These are the activations of a small neural network, seen along a few directions. Each row is one input.
Each table varies a few parts of the input and shows all the possible inputs, shuffled.
Descriptions start from the smaller parts, as in this example, which fits no table here: values(3) and (point or ring(11) or (line(4) and ring(5))).
Shared parts are said once, and a part with two or three values counts as separate values.
In the rows, zero is written as 128.

Other details of the inputs vary at random and push rows far along three fixed directions, the same in every table; ignore that.
These rows show it; all are for the same input, with only those details redrawn:
[136 115 121 131  91  86 123 149 115 165 134]
[138 109 160 104  92  96 101 102 102 122 153]
[118 156  44 139 171 126 148 126 135  92 167]
[114 128 114 154 152 146 128  47 137 172 177]
[134 134 107  98 125 101 116 127 107  58 161]
[138 105 149 122  81  88 112 126 108 165 138]
[138 109 155 110  90  95 104 108 104 132 150]

A family of inputs:
R1: [137  84 185 108 119 124  94 124 125 113 124]
R2: [147 147 140 136 173 173 135  52 129 166 138]
R3: [140 124 145 143 104 100 107 180 131 157 124]
R4: [140 115 118 146 121 142 141 184 125 140  67]
R5: [154 119 171 122 159 153 112  48 116 140 156]
R6: [148 110 103  96 130  98 132 145 120  98 138]
R7: [121 135 143  93 137 132 119 146 155  50 112]
R8: [139 147 155  84 142 127 115 135 153  51 128]
R9: [142 147 122 123  94 108 131 144  93 168 103]
R10: [131 118 103 120 120 100 164 159 137 163 118]
R11: [142 144 102 113 150 135 134 192 117  89  87]
R12: [ 76 173  22 170 158 142 180 136 175 153 121]
R13: [156 108 123 114 112 100 133 144 103 165 112]
R14: [112  89 143 126 103 112 148 116 130 191 111]
R15: [127 106  74 107 136 102 141 164 121  92 122]
R16: [150 127 180  96 101 108 120 119 144 128 121]
R17: [116 157 117 154 142 131 151 117 148 154 152]
R18: [107 155 101 154 196 176 117  96 125  80 155]
R19: [151 114 123  75 117 154 134 154 116  74 175]
R20: [110 156 132 156 148 139 140 132 156 151 143]
R21: [107 121 149 152  78 128 127 164 156 137  84]
R22: [132 175 137  94 121 114 119 125 139  43 145]
R23: [124 134  98 139 116 173 149 139 132 160 186]
R24: [125  94 185 116  93 138 116 123 153 110  92]
R25: [102 131  74 167 164 159 134 147 149  67 134]
R26: [139 172 109 150 147 146 138 113 117 159 127]
R27: [113 118 125 174 136 159 122 124 122 135 115]
R28: [162 135 151 119 123 124 124 169 117 161  91]
R29: [126 111 156 104 141 161 121  38 101 138 124]
R30: [132 126 166 140 140 143 102  49 130 140 180]
R31: [108 133 195 113  89 126  96 119 142 108 114]
R32: [118  90 146 126  77  94 109 125 104 159 127]
R33: [100 116 155 148 175 175 138  68 165 151 141]
R34: [ 92 108 183 152 127 173 119  61 143 113 140]
R35: [132 140  72 119 126  92 136 169 118  91 145]
R36: [ 97 182  77 130 171 155 149  64 163  93 164]
R37: [ 95 110 134 149  87 108 146 123 126 203 117]
R38: [149 147 192 110 111 133  92 120  97 123 117]
R39: [115 168  39 126 140 122 155 179  99  88 101]
R40: [117  80 155 166  95 130 150 167 156 206  80]
R41: [105 146 100 144 135 125 157 106 138 160 151]
R42: [121  89 124 160 146 156 132 127 153 138 116]
R43: [131  88 181 138 147 175 105  59 120 120 127]
R44: [142 143 100 109 121 102 124 145  90  91 136]
R45: [160 133 145  94 157 130 107 139 110  61 135]
R46: [137 111 112  80 141 116 121 120  87  52 128]
R47: [108 128  90 151 139 136 134 103 106 153 134]
R48: [146 153 136 110 143 123 100 152 100  57 140]
R49: [129 137  98 165 167 169 163  60 140 246 123]
R50: [147 120 111 143 158 131 138 117 149 159 147]
R51: [118 128 122  73 124 116 130 115 133  45 122]
R52: [140 117 160 122 116 107 137 175 146 158 109]
R53: [120 149 118  94 166 147 139  54 155  75 155]
R54: [127 144 103 141 121 141 131 191 109  77  83]
R55: [131 139 150 139 103 127 113 172 105 155  86]
R56: [ 90 158  53 185 147 126 173 223 168 162 101]
R57: [110 171 130 154 141 143 133 124 175 153 130]
R58: [122 102 181 128 101 118  84 131 117 121 130]
R59: [150 147 101 151 120 102 134 179 110 160 120]
R60: [147  94 176 121 112 119 103 151 107 154  99]
R61: [149 116 117 138 135 109 131 190 148 156 114]
R62: [148 112 182  98 110 106 128 122 127 129 133]
The inputs of R25 and R42 match in every part but one. If R23 is changed in the same way as R25 into R42, which row does it become?
> R19
The inputs of R2 and R26 match in every part but one. If R60 is changed in the same way as R2 into R26, which row does it become?
> R18
What is each input in this table made of?
> values(2) and (point or (line(5) and line(6)))
Start at R46 and move only the line(6) part, one step at a time. The first step leads to R13. Which rows follow, in order?
> R5, R45, R60, R43
Change only the values(2) part in R1. List by row number the other rows that result.
> R58
